These are the activations of a small neural network, seen along a few directions. Each row is one input.
Each table varies a few parts of the input and shows all the possible inputs, shuffled.
A made-up example of a description, with smaller parts first: one of 2 separate values, together with either a single point or one of 11 places along a line or (one of 4 places along a line, together with one of 8 places around a ring).
Shared parts are said once, and a part with two or three values counts as separate values.

Table:
R1: [ -6 -44 -62 -51 -31   9 -57 -17   7  49   0  20]
R2: [  1 -21 -20  36 -27  21 -34  11 -82  23   2  10]
R3: [ 15 -29 -21 -14 -27  26  -1 -18 -69  26  18  11]
R4: [ 63 -20  13   8  41 -22  46  11  26  -3  13 -19]
R5: [-45   7 -18 -14 -50  -1  21   2 -59  33  34 -11]
R6: [-27 -26 -26  48 -26  16 -38  24 -75  18  16  -4]
R7: [ 30  19  15  30  72  57   9 -27  65   9 -32  32]
R8: [ 56   0  38 -11  25 -30  51   9  33 -12  34 -17]
R9: [  8  31  48   2  27 -64  42  -1  20 -34  21 -16]
R10: [-30  45  24  12  45  35  51 -36  94   2   9  15]
R11: [-55  33  62  17  52  14  32 -34  68 -23 -27  21]
R12: [-36 -34 -50   3 -35  -6 -96  20  -3  33 -11  26]
R13: [-19   9  43  16  39 -61  44  12  18 -32   5 -34]
R14: [-14 -15 -20 -31 -32  24   6   7 -58  41  37 -21]
R15: [-71  -9 -25 -53 -48 -30 -57 -14   7  37   1   1]
R16: [ -6 -36 -64 -25 -24   7 -73  -9  -2  56 -20  14]
R17: [ 52  -6   5  58  48 -25   6  21  13 -16   3 -18]
R18: [ 47  11  -3 -38 -31  -1  34   5 -21 -40   6 -16]
R19: [ 16  -3  17  16  62  61  38 -31  86  17 -11  17]
R20: [ 36   0  13  59  50 -31  -3  50  13 -26   9 -10]
R21: [ 64  -4  -5  34  49 -28  27  13  13  -3  -7 -16]
R22: [-19  25  13 -14 -21 -36  29  10 -39 -69 -25 -15]
R23: [ 66   2 -18  -5  -2  17   1  13 -39 -35 -24 -19]
R24: [-10 -32 -45  -9 -34   2 -93   4  -7  38 -20  36]
R25: [-39  51  57   1  50  19  29 -30  73 -11  -9  19]
R26: [ 53   2  -9  18  -5  20 -20  21 -41 -48 -14 -21]
R27: [-78 -12 -21 -40 -48 -47 -51 -21  -1  13 -26  36]
R28: [ 16 -21 -26  13 -20  23 -18  -9 -79  32  -2   5]
R29: [-41  -3 -31 -54 -67 -27 -44 -30  12  31  10  33]
R30: [ 11  27  31 -10  53  50  36 -27  86   5   6  29]
R31: [ 36   4  -3  28  -9   8 -22  41 -38 -62  -8 -10]
R32: [ 13  11  34  62  60  54   2 -10  71   3 -32  33]
R33: [ 55 -11 -28 -25  -4  23  23  12 -25 -30  -1 -29]
R34: [-13  17  17  68  72  51 -10   8  71  -6 -15  25]
R35: [-13  27   7 -20 -30 -28  31   9 -27 -46  -5 -42]
R36: [-54   1  29 -20 -50 -11  -1  -8 -67  19  19 -17]
R37: [ 17  26  17 -31 -44 -13  38   6 -22 -45  10 -27]
R38: [-28 -35 -40 -58 -57  -7 -37  -1  22  58   6  12]
R39: [-78 -12  11  -4 -37 -16   0   0 -73  16   0 -24]
R40: [ 26  27  44  -1  15 -49  63  14  30 -20  30 -10]
Changing only one part turns R29 into R37. The same change can be made to R15. Which row results? -> R35
What is each input in this table made of? -> one of 5 places along a line, together with one of 8 places along a line
Change only the place on the line of 8 in R21. List by row number the other rows that result. -> R4, R8, R9, R13, R17, R20, R40
A walk changes only the place on the line of 5. It starts at R19 and steps to R4. List the rest of the walk in order. -> R33, R3, R1

Table:
R41: [ 29   5  11   5  32  -9  15   5  47  -6 -15  12]
R42: [-41  -3  -8 -21 -39 -22 -19 -10 -29  10   1   1]
R43: [  6 -18 -30 -28 -32  -4 -28   1 -10  21  -8  11]
R44: [-28  -9  -7 -35 -28 -22 -23 -10 -17  16  19  -3]
R45: [ -3 -23 -32  -5 -27   3 -43   2  -6  14   6  14]
R46: [-22 -25 -19   4 -19  24 -37  -6 -26  30  -1   9]
R47: [-24  30  31  15  27   6  31   3  25 -26   0  -3]
R48: [ 17  11  16  36  35  17   6  -4  34   7 -16  20]
R49: [24  6  8 19 26 30 18 -2 45 -8 -7  9]
R50: [  2  19  29  -8  33  -1  38 -12  32 -14   8  -6]
R51: [ -6 -11 -28 -37 -29  -9 -16  -8 -12  17   5  -6]
R52: [  3  -5  23  38  48  21   7  -5  30   3 -18   5]
R53: [-10 -21 -27   7 -22   6 -51  -5 -17  26   0  11]
R54: [20 18 13 -5 32 -1 35 -4 41 -7  7 -3]
R55: [-47   3 -10 -16 -35  -6 -18   1 -31   1  -5   4]
R56: [ 34 -14 -18   0 -42 -25  -2  30 -89 -22  20 -32]
R57: [ 59   9  15  21  21 -13  43  32 -45 -49   1 -35]
R58: [-13  29  32  10  18   4  43  -9  27 -14   3  -8]
Changing only one part turns R52 into R46. The same change can be made to R50. Which row results? -> R44
What is each input in this table made of? -> one of 2 separate values, together with either a single point or one of 8 places along a line
Change only the choice among 2 separate values in R51. List by row number the other rows that result. -> R54

Table:
R59: [ 11   9   9   2  28   9  20 -22  29  12  -8   3]
R60: [-40  -1  -7  -7 -27 -29 -11  12 -43  -3   2 -20]
R61: [-22  -9  -8  28  10  16 -22  -9  11  10   4  13]
R62: [-13  -2  -8  19   4  24 -16 -15  15  24   5  11]
R63: [ 64  12  11  29  16   1  31  19 -18 -39   8 -22]
R64: [-13   3  20  28  34   0  12   1  21  -8 -26   4]
R65: [  5 -13 -15  -3   1   6 -16   2  31  26   5  21]
R66: [ -2  -9 -12   2   7  17 -15  -4  22  29  13  15]
R67: [-26  -6 -20 -35 -31 -13   3   0 -32  15  17 -23]
R68: [-18  -8 -23 -39 -37 -24   3   6 -23  11   7 -15]
R69: [-29   5   1 -26 -29 -21  -1  -3 -43  16  15  -6]
R70: [-16  33  22  23  19 -13  31   9  14 -37   1 -17]
R71: [ 11   0   5  -9  36  -3   8   0  42  -3 -19   0]
R72: [-23  -3 -11 -13 -19  25 -21  -7 -18  17  -4  10]
R73: [ 53 -23 -16  37  11  20 -19  29 -20   1   4   5]
R74: [ 13  -2   6  -2  22   6  21  -8  42   9 -21   0]
R75: [-19  -2  -3   3 -23   9 -30 -19 -19   4  -7  14]
R76: [-21  -7 -11  36   9   8 -23  -1  12   4  -6  15]
R77: [  3  -7 -17 -24 -31   7 -22  -6   2  18 -10  16]
R78: [-23  -6  -5   5 -20   2 -32   1 -20   0 -14  19]
R79: [ -5   6  22  11  29  17  18 -15  22  11 -13  -2]
R80: [ 11  22  19 -13   8 -14  41   7  32 -17   9  -6]
R81: [  7  25  25  -7   8  -1  41  -5  26 -13  17 -18]
R82: [-10  -4 -13 -44 -27 -38 -13   6 -21   2   9 -10]
R83: [-41 -10  -1 -13 -32 -20  -3  -3 -40  -3   9 -13]
R84: [ -5  26  35   1  12  -2  41  -3  16 -18  15  -2]
R85: [ 39 -24 -16   1 -23 -15  -4  23 -72 -13   9 -18]
R86: [  6  -5 -22 -26 -21  -1 -36 -11   4   3  -9  13]
R87: [ 15  21  24 -15  11 -20  26   3  37 -28  10 -16]
R88: [  2 -13 -19  -4   9   6 -27   6  36  12   0  11]
R89: [-13  17  38  11  13  -9  35  -3  14 -31  14  -6]
R90: [ 49 -24 -20  12 -16  20 -22  21 -49 -11  -8   7]
R91: [ 61 -10   7  30  37  12  13  22 -15 -12 -16  -4]
R92: [ -8   7  22  20  36   0  12 -16  14  -3 -11  10]
R93: [ -3   0 -20 -18 -25  17 -21 -18  -8  18  -1  10]
What is each input in this table made of? -> one of 5 places along a line, together with either a single point or one of 6 places along a line
Changing only the place on the line of 5 turns R74 into R77. The same change can be made to R59. Which row results? -> R93
Change only the place on the line of 5 in R92. List by row number the other rows that result. -> R61, R75, R83, R89
List by row number the other rows that have the place on the line of 5 in common with R70. -> R63, R80, R81, R84, R87, R89
List by row number the other rows that have the place on the line of 5 in common with R67. -> R60, R68, R69, R82, R83, R85
Change only the place on the line of 6 in R88. List by row number the other rows that result. -> R61, R62, R65, R66, R76

Table:
R94: [-22   4 -10  -6 -17   0 -19   0 -20   6  -2   4]
R95: [ 36 -10   0   9  13  12  15   6   2  -5  -2  -3]
R96: [ -3 -11 -20  -1 -10   4 -26  -7 -11  17  -2  13]
R97: [-27   5  24  14  42  24  14 -19  81  15 -12  24]
R98: [-19  -3 -10 -26 -20 -16  -8  -4  -3   9  13   5]
R99: [-24  -1   1 -18 -20  -9 -11   0 -18  11  10   3]
R100: [  8 -11 -20 -10  -8   3 -25  -2   1  25  -6   9]
R101: [  5   6  14  12   6  -1  20   7 -15 -21  -3 -11]
R102: [ 17   5   9  21   8   4   9   3  -7 -17   2 -14]
R103: [  5  11  18  -2   2 -13  23  12  -5 -19  -1 -14]
R104: [ 25  -7   0  14  16   2   8   6   0 -12 -11  -7]
R105: [-12  -3  -9   4 -17   3 -30  -3 -14  11   1   5]
R106: [ 11  13   5 -11   4 -14  31   3   8 -19  13 -14]
What is each input in this table made of? -> either a single point or (one of 2 separate values, together with one of 6 places along a line)
Change only the place on the line of 6 in R96. List by row number the other rows that result. -> R94, R98, R99, R100, R105
